A small network was trained on made-up records. Each row is its average activation on records with the value named, seen along a few directions.
Related values have similar rows: they may be neighbours, one step apart, or belong to one group.
In the rows, zero is written as 500.
Strong random noise was added to every row along 14 fixed directions; ignore it. To show where, here is one row again and again, with new noise each time:
[393 482 377 588 566 744 812 409 620 199 588 599 283 480 404 671 627 486
 722 628 529 372 262 243 381 599 692 698 590]
[395 447 568 668 480 418 579 384 553 601 599 464 444 369 504 806 461 517
 425 565 422 629 521 441 503 583 416 638 653]
[261 355 512 434 726 537 649 438 436 560 673 497 401 153 507 525 633 588
 554 639 637 582 453 276 409 558 564 439 424]
[606 547 397 513 325 581 571 697 453 414 525 598 666 702 535 498 439 477
 634 479 391 382 562 673 377 469 557 348 828]
[347 698 327 762 482 422 643 745 364 485 289 396 129 613 571 322 511 710
 576 608 454 467 587 480 246 286 320 417 551]
[429 707 584 746 451 523 416 315 618 395 305 426 304 333 296 601 594 531
 296 427 519 685 709 589 480 408 359 519 451]
[503 333 549 569 328 356 319 438 497 770 449 399 590 668 593 570 247 587
 270 569 504 695 346 536 651 314 330 721 159]
[316 495 423 604 534 693 508 626 692 463 545 457 439 331 574 572 487 774
 385 402 440 607 606 506 366 368 548 457 605]
[633 321 501 546 574 685 500 592 629 557 630 393 832 623 535 461 454 515
 417 547 490 568 552 608 500 357 706 395 621]
[778 546 522 583 588 152 255 782 644 421 426 292 563 699 373 317 481 600
 294 503 422 746 570 776 694 421 441 142 435]
[391 491 557 510 228 301 390 473 304 496 244 618 427 539 469 654 367 417
 636 406 423 362 521 475 599 572 387 608 527]
[568 356 467 403 501 504 554 412 686 417 651 483 571 636 533 718 417 457
 565 460 400 403 168 311 771 684 649 824 507]
[557 642 504 201 489 375 530 431 384 662 648 497 532 382 598 396 520 536
 557 322 432 508 501 499 501 576 423 382 515]
[513 798 408 375 653 543 522 593 523 459 623 348 459 401 522 254 706 584
 455 343 494 451 618 589 488 551 406 293 632]
[530 567 469 407 492 400 613 383 440 526 414 505 503 222 568 592 524 531
 517 413 412 584 715 365 679 545 558 484 668]
[344 575 485 499 638 232 465 634 371 534 401 407 522 554 531 354 455 507
 486 548 539 416 525 440 681 520 438 541 443]


L, 18 values:
l7: [538  80 606 732 502 597 538 395 486 591 694 433 445 422 338 764 613 390
 448 892 661 671 382 484 393 576 434 444 487]
l3: [581 157 682 597 583 442 462 382 391 717 396 464 596 431 526 564 459 398
 495 681 586 620 635 412 547 425 604 488 410]
l14: [623 505 408 634 583 728 578 441 376 551 573 339 553 451 438 330 759 391
 389 845 732 596 575 629 431 438 362 313 467]
l12: [574 404 565 412 602 437 335 609 747 384 405 482 470 448 455 521 481 544
 535 230 389 494 603 472 648 584 717 422 563]
l9: [602 425 381 570 200 632 645 436 274 467 472 569 515 448 515 698 633 337
 628 677 532 418 546 506 565 633 368 502 792]
l11: [356 452 635 514 738 348 589 500 634 423 696 592 503 437 353 690 458 433
 582 560 439 465 373 448 381 730 649 520 611]
l1: [108 672 601 734 443 677 429 573 548 388 355 622 432 701 364 554 392 489
 532 355 534 216 583 644 173 428 451 715 612]
l10: [847 473 475 515 529 657 454 441 555 698 766 215 663 499 649 504 690 404
 314 498 422 535 557 649 697 635 346 397 720]
l2: [413 700 641 444 612 647 436 409 563 582 878 479 495 472 476 467 651 380
 482 355 519 401 410 657 229 656 336 459 565]
l4: [665 677 525 483 326 492 669 318 408 371 450 710 418 569 430 603 550 328
 754 471 368 419 490 469 339 582 548 516 687]
l15: [312 550 725 345 579  39 214 525 400 620 318 561 435 355 471 402 361 565
 401 283 487 578 641 514 605 553 375 463 246]
l16: [490 594 630 516 447 636 420 284 419 557 442 526 633 495 334 494 575 260
 401 482 636 425 659 706 438 551 382 538 488]
l6: [608 455 467 638 493 609 550 323 477 632 501 316 311 236 564 579 702 523
 334 634 528 666 659 393 595 514 303 555 547]
l5: [466 470 560 412 366 539 501 387 465 726 411 593 558 524 730 568 257 552
 540 278 328 389 512 410 431 390 570 705 457]
l8: [671 177 544 612 278 645 423 405 739 505 570 525 371 623 528 893 387 537
 445 480 358 556 249 483 544 598 498 736 442]
l13: [655 656 377 400 444 441 583 687 442 345 377 646 298 545 497 257 512 594
 742 425 437 567 531 526 221 336 624 140 485]
l18: [512 416 564 622 555 649 493 464 529 468 477 425 372 442 501 569 652 379
 553 489 494 346 541 416 516 617 508 543 668]
l17: [385 631 655 406 773 419 499 547 772 499 631 484 402 615 479 388 376 559
 653 174 342 375 374 399 225 510 749 548 483]
A value of L combines one of 6 hidden first parts with one of 3 second parts; all combinations occur once.
Question: l16 and l14 share the first part; l16 and l12 share the second. Which value has the first part of l12 and the second part of l14?
Answer: l13
Question: l5 and l8 share the first part; l5 and l6 share the second. Which value has the first part of l6 and the second part of l8?
Answer: l15
Question: l2 and l18 share the first part; l2 and l9 share the second. Which value has the first part of l9 and the second part of l18?
Answer: l7

F, 11 values:
f1: [384 449 526 426 645 558 506 359 572 683 747 319 706 366 609 608 492 459
 342 489 519 489 425 373 725 593 510 721 538]
f8: [397 283 675 407 557 701 316 439 592 879 869 295 540 573 613 408 471 616
 431 354 532 548 249 526 241 371 397 527 263]
f11: [460 569 507 312 462 268 346 444 528 636 733 497 428 225 596 679 538 542
 278 400 509 662 452 524 780 820 169 543 439]
f4: [399 425 639 536 791 550 282 553 807 637 939 373 769 617 432 411 467 538
  65 625 723 718 274 729 462 470 409 569 164]
f3: [438 717 317 353 571 502 393 663 451 436 319 539 725 163 776 351 536 572
 300 341 489 460 949 506 898 526 481 459 681]
f10: [776 826 343 289 408 438 432 393 620 269 547 459 422 333 430 478 720 564
 297 348 473 643 498 618 864 705 284 405 447]
f2: [553 340 575 728 566 573 380 501 516 193 160 597 936 751 195 463 459 154
 421 772 769 399 666 606 810 430 794 618 429]
f7: [387 538 652 596 260 386 296 506 475 707 597 528 458 555 471 692 402 500
 346 434 448 522 481 792 331 620 126 555 555]
f6: [450 312 550 601 679 446 373 671 542 500 522 371 770 577 462 466 470 478
 386 638 580 504 522 566 684 480 611 434 502]
f9: [790 324 382 231 355 397 456 484 505 345 172 505 226 448 523 425 490 630
 774 326 354 566 330 204 733 415 726 381 245]
f5: [576 364 618 330 411 444 411 171 493 487 398 516 413 301 363 675 548 446
 469 410 529 574 412 379 754 633 490 624 260]
F is arranged as a line.
Question: Going along F from f3 by way of its neighbour f11, in what order are f8, f10, f7, f9 met?
Answer: f7, f10, f9, f8
Question: How many steps from neighbour to neighbour lead from f1 to f4, at the fewest?
Answer: 6

K, 11 values:
k7: [684 458 359 451 523 464 768 459 575 538 584 481 479 487 664 578 423 654
 540 583 354 686 405 341 540 402 650 534 544]
k3: [438 446 494 539 489 627 484 530 594 554 577 461 424 698 499 476 446 572
 524 483 473 463 333 543 296 455 446 609 421]
k4: [362 421 599 424 510 318 483 542 606 540 554 593 410 562 528 648 299 577
 599 337 351 435 318 409 419 577 551 652 483]
k1: [531 606 522 523 551 410 464 491 582 547 656 360 390 599 441 502 549 530
 412 479 460 527 339 579 478 594 333 507 445]
k10: [347 559 385 682 489 616 784 511 380 374 532 769 469 387 444 550 555 432
 553 863 705 587 596 497 209 438 487 462 579]
k6: [531 662 529 295 571 460 383 362 360 578 597 452 578 411 542 333 646 363
 397 454 592 406 477 519 692 667 310 540 349]
k8: [493 368 585 657 170 752 224 420 601 248 330 686 531 596 296 789 492 308
 475 433 571 374 462 669 571 589 459 651 484]
k2: [644 523 371 501 430 558 499 564 419 533 425 330 417 506 579 340 612 550
 528 529 509 524 539 469 573 392 437 371 515]
k9: [701 268 558 495 354 377 433 576 428 539 760 514 583 750 404 606 500 396
 570 693 505 545 186 660 463 639 371 332 477]
k5: [733 761 512 582 364 248 596 370 541 381 333 618 472 609 413 612 414 373
 463 510 401 639 581 573 618 503 490 589 575]
k11: [526 319 312 400 468 885 755 484 201 724 633 422 739 554 751 340 586 400
 652 723 655 212 487 355 475 448 569 590 644]
K is arranged as a line.
Question: Going along K from k6 by way of its neighbour k8, in what order are k7, k2, k9, k5 met?
Answer: k5, k7, k9, k2
Question: Name the neighbours of k3, in listed order.
Answer: k4, k11
